Here are a small network's activations along a few directions, averaged over the inputs that share one value of a field.
Values that are neighbours, or in one group, have similar rows; names and order tell nothing.
In the rows, 500 means zero.
Strong random noise was added to every row along 6 fixed directions; ignore it. To show where, here is one row again and again, with new noise each time:
604 469 528 445 391 458 621 390 534 607 642 412 282 554 600 464
468 615 617 308 293 609 581 657 323 423 414 630 581 512 224 460
480 524 377 541 596 423 450 612 426 481 466 406 406 536 529 624
528 541 670 435 430 369 698 348 585 483 466 460 627 582 418 569
577 582 615 391 516 375 437 628 495 471 294 502 424 644 378 551
691 353 495 284 674 401 307 597 400 568 584 389 674 356 388 508
397 527 575 511 622 401 572 308 648 522 574 502 690 569 540 572
637 491 509 335 344 529 522 640 334 529 520 458 340 479 395 455


M, 12 values:
m7: 449 471 681 572 450 415 746 248 708 547 538 529 548 615 545 572
m3: 458 492 490 514 459 596 503 547 537 564 645 499 382 506 537 476
m9: 402 614 604 600 283 601 696 415 455 295 351 598 550 520 363 474
m1: 777 411 431 512 356 503 444 524 300 548 517 339 276 373 533 412
m10: 630 351 259 616 426 436 511 727 296 434 324 291 506 390 495 693
m8: 366 566 482 552 452 718 409 538 452 384 460 625 466 457 472 361
m12: 617 329 302 586 488 399 551 499 481 555 470 305 375 476 657 548
m2: 453 527 694 512 703 387 336 315 924 576 306 629 547 804 643 436
m11: 426 624 242 715 392 525 631 715 357 367 415 461 292 362 579 621
m6: 480 632 460 674 491 483 595 482 636 463 469 445 254 502 671 559
m4: 540 479 667 355 341 677 551 366 476 468 593 656 720 400 314 234
m5: 690 460 591 400 501 368 391 636 440 574 373 480 353 575 423 520
M is arranged as 4 separate groups.
Q: List the group mates of m11, in the order listed.
A: m6
Q: List the group mates of m12, in the order listed.
A: m10, m2
Q: List the group mates of m7, in the order listed.
A: m3, m5

S, 18 values:
s15: 438 381 344 640 851 374 217 459 836 650 600 464 220 725 885 477
s3: 262 566 555 590 322 717 667 441 595 419 461 746 605 577 499 413
s8: 608 503 524 317 410 702 224 806 429 586 371 665 203 567 497 256
s14: 179 724 468 799 590 575 405 433 679 353 227 749 394 753 616 481
s18: 628 385 433 405 394 457 570 591 438 571 538 362 340 499 550 544
s11: 374 648 783 375 465 517 508 549 512 450 298 722 750 715 243 515
s1: 461 587 412 574 295 628 561 470 398 397 545 516 508 423 535 405
s5: 543 333 372 393 239 701 775 431 346 611 859 443 546 345 523 439
s10: 370 702 475 556 445 636 592 696 300 359 398 608 389 516 322 598
s13: 409 705 635 347 518 619 296 643 587 582 466 812 235 614 473 307
s2: 561 354 363 639 550 548 365 225 686 610 710 462 364 449 818 340
s9: 314 556 642 610 498 433 680 36 812 648 699 500 346 684 751 442
s17: 333 483 346 580 601 569 661 355 477 534 850 504 674 260 564 528
s4: 384 577 585 630 628 506 480 360 609 519 528 492 341 631 651 525
s7: 549 502 601 439 460 457 546 526 420 454 448 426 546 553 423 590
s16: 236 593 399 632 391 517 709 643 291 309 353 457 758 563 316 777
s12: 560 624 535 536 372 278 800 509 396 386 363 362 562 454 380 718
s6: 499 598 447 744 387 388 742 385 550 368 330 418 593 398 478 623
S is arranged as a line.
Q: Name the neighbours of s4, in listed order.
A: s10, s9
Q: Name the neighbours of s2, in listed order.
A: s14, s1
Q: Name the neighbours of s8, in listed order.
A: s15, s3
Q: Name the neighbours of s11, in listed order.
A: s7, s16
Q: How many steps from neighbour to neighbour lead from s6 to s12, at the fewest?
A: 17
